These are the activations of a small neural network, seen along a few directions. Each row is one input.
Each table varies a few parts of the input and shows all the possible inputs, shuffled.
A made-up example of a description, with smaller parts first: line(6) and (point or line(9) or (values(2) and ring(5))).
Shared parts are said once, and a part with two or three values counts as separate values.
(in the rows, 128 means zero)

Other details of the inputs shift rows strongly along two fixed directions, in all tables alike. That doesn't count.
These rows show it; all are for the same input, with only those details redrawn:
[159 159 139  87 132  81 119 135 152 139 123]
[141 131 110 115 124 110 123 126 136 155 117]
[ 91 111 181 159 133 128 149 152  97 115 117]
[135 133 131 118 128 108 127 133 131 143 119]
[152 158 152  91 135  82 122 138 147 131 124]
[119 110 107 142 121 131 133 127 117 158 113]
[119 110 107 142 121 131 132 127 117 158 114]
[119 110 107 142 121 131 132 127 117 157 114]

A family of inputs:
x1: [121 115  99 137 119 141 140 110 139 152 124]
x2: [162 162 139  87 139  93 119 118 183 116 125]
x3: [123 104 122 159 118 144 125 125 111 149 121]
x4: [131 109 111 137 106 144 132 119 126 146 130]
x5: [114 104 117 150 116 137 133 132 108 153 116]
x6: [147 142 104 113 124 113 115 135 118 140 138]
x7: [138 145 111 101 128 123 123 123 136 124 141]
x8: [155 147 131  91 120 107 119 120 156 133 133]
x9: [145 130 143 125 122 122 122 123 136 131 130]
x10: [145 128 134 113 125 125 120 121 154 120 121]
x11: [118 106  94 160 123 157 121 123  95 144 131]
x12: [153 148 133  90 126 107 122 117 167 124 127]
x13: [114 131 197 140 138 117 132 146 116 103 125]
x14: [ 71  94 180 183 125 172 152 151  76  78 141]
x15: [109 106  93 143 115 162 133 120 105 135 137]
x16: [ 87 110 188 162 133 130 151 154  94 111 118]
x17: [127 115  87 129 129 153 121 115 134 124 126]
x18: [138 114  89 133 121 153 116 118 128 126 133]
x19: [159 145 140  98 118 109 118 125 158 122 134]
x20: [103 131 192 140 131 135 142 155  97  78 151]
x21: [137 141 102 111 132 115 120 131 121 140 130]
x22: [109 104  85 143 121 165 132 115 117 131 130]
x23: [143 144 127 118 138 105 122 119 149 144 121]
x24: [146 135 133 120 119 105 122 138 129 145 127]
x25: [138 135 115 114 125 120 132 113 161 135 125]
x26: [138 134  86 139 128 144 126 136 121 142 134]
x27: [142 142 129 115 135 112 127 113 156 137 125]
x28: [124 104  94 165 115 158 137 131 121 161 118]
x29: [107 120  95 149 133 138 136 131 104 143 127]
x30: [129 177 205 107 163  87 128 153 131  77 141]
x31: [122 121  93 134 123 136 124 132 103 146 129]
x32: [118 124  88 131 127 147 133 115 133 130 136]
x33: [110  95 105 162 123 153 132 116 113 156 111]
x34: [131 137 126 127 136 127 115 130 116 124 133]
x35: [142 146 112 111 140 117 113 123 130 131 131]
x36: [115  90  96 154 118 164 133 109 133 140 109]
x37: [160 135 134 109 121 117 115 122 157 121 126]
x38: [123 120  96 133 131 147 124 114 120 134 131]
x39: [103 124 218 148 137 129 143 147 113  86 128]
x40: [151 166 124  93 146 103 118 119 152 119 141]
x41: [103 154 199 123 148 114 148 152 120  73 148]
x42: [152 167 138  88 149 102 118 128 166  95 140]
x43: [133 128 118 120 131 139 118 125 134 108 133]
x44: [117 112 104 145 126 157 124 118 108 131 132]
x45: [ 76 107 185 164 132 161 149 151  89  73 138]
x46: [131 134 119 127 130 107 132 129 135 151 118]
x47: [127 110 106 139 122 145 128 108 133 150 117]
x48: [101 131 212 134 136 122 150 148 121  85 131]
x49: [153 146 118 110 129 122 110 122 132 125 144]
x50: [146 134 128 105 118 121 122 119 155 128 127]
- The inputs of x31 and x5 match in every part but one. If x29 is changed in the same way as x31 into x5, which row does it become? => x46
- The inputs of x7 and x48 match in every part but one. If x26 is changed in the same way as x7 into x48, which row does it become? => x28
- What is each input in this table made of? => values(2) and (point or (line(4) and line(6)))
- Start at x43 and move only the line(6) part, one step at a time. The first step leads to x45. Which rows follow, in order? => x15, x44, x34, x31
- Which other rows does x2 become when the line(4) part takes its other values? List them by row number. => x10, x36, x37

A family of inputs:
x51: [164 161 115  87 127  93 108 135 141 141 136]
x52: [150 150 173 100 128  94 125 137 153 115 126]
x53: [160 154 160  95 128  96 118 129 163 119 129]
x54: [111 141 194 130 144  98 143 151 120 112 121]
x55: [ 89  77 110 175 112 188 145 113 107 122 126]
x56: [163 131  45 111 114 127 106 109 135 176 133]
x57: [119  91 115 156 111 145 133 120 118 160 109]
x58: [132 108  29 133 121 156 122  92 139 173 119]
x59: [105 103  96 161 125 152 140 120 115 155 116]
x60: [104 129 172 146 139 141 135 150  98  82 143]
x61: [162 160  94  84 129 115 108 120 146 122 149]
x62: [139 150 134 108 141 107 125 127 147 123 128]
x63: [136 153 127 100 140 114 127 123 151 111 138]
x64: [104 115 189 149 132 145 142 139 121  82 130]
x65: [140 139 101 112 130 109 127 122 143 157 119]
x66: [ 92  86 110 181 116 163 139 136  74 154 118]
x67: [ 92 119 181 161 138 143 138 153  85  87 137]
x68: [141 136 158 115 129 119 123 129 147 112 127]
- What is each input in this table made of? => values(3) and line(6)
- The inputs of x59 and x53 match in every part but the values(3) part. If x58 is changed in the same way as x59 into x53, which row does it become? => x64
- Which other rows does x51 become when the line(6) part takes its other values? List them by row number. => x56, x60, x61, x66, x67
- Which other rows does x65 become when the values(3) part takes its other values? List them by row number. => x51, x52

A family of inputs:
x69: [132 128 107 120 127 146 121 119 132 111 141]
x70: [119 102  83 142 117 155 129 109 127 148 122]
x71: [158 138  39 105 121 130 106 105 134 165 137]
x72: [ 94  95 162 171 122 140 150 140 101 138 110]
x73: [ 90  98 153 167 127 153 150 133 105 117 118]
x74: [161 138  56  95 120 131 108  99 159 148 135]
x75: [119 109  77 141 120 167 126 114 115 133 138]
x76: [ 93 114 197 167 135 119 148 159  89 121 115]
x77: [133 119  96 130 121 133 127 118 132 156 121]
x78: [146 132  69 110 120 136 115 109 142 146 137]
x79: [156 149  92 100 129 110 113 121 146 146 131]
x80: [138 155 186 103 142 107 126 135 156  83 135]
x81: [ 94 103 155 170 125 142 145 145  92 129 118]
x82: [ 91  98 134 173 126 153 145 140  93 133 119]
x83: [ 89  86 139 177 123 169 149 123 110 123 117]
x84: [114 108 152 147 121 125 141 131 124 141 111]
x85: [105  93 108 164 113 152 140 124 108 158 115]
x86: [154 182 171  81 146  86 118 148 146  85 150]
x87: [133 144 156 113 138 137 123 128 144  78 145]
x88: [171 189 148  68 145  69 107 140 155 116 140]
x89: [150 131  79 117 120 114 114 119 130 177 119]
x90: [135 157 156 105 140 115 121 145 126  85 150]
x91: [154 155 156  91 130  90 122 131 158 125 125]
x92: [111 119 137 142 129 139 136 131 118 121 129]
x93: [132 125 111 125 128 148 126 113 143 113 137]
x94: [143 110  68 136 112 125 122 114 131 193 108]
x95: [169 176 139  77 141  72 110 135 151 134 134]
x96: [135 113 103 134 116 140 127 109 145 152 114]
x97: [101 112 211 158 131 126 150 144 122 101 114]
x98: [121 165 200 113 152 109 126 161 108  64 152]
- What is each input in this table made of? => line(5) and line(6)
- The inputs of x89 and x98 match in every part but the line(6) part. If x81 is changed in the same way as x89 into x98, which row does it become? => x90
- Which other rows does x92 become when the line(5) part takes its other values? List them by row number. => x70, x79, x80, x88
- Which other rows does x86 become when the line(5) part takes its other values? List them by row number. => x71, x74, x78, x93
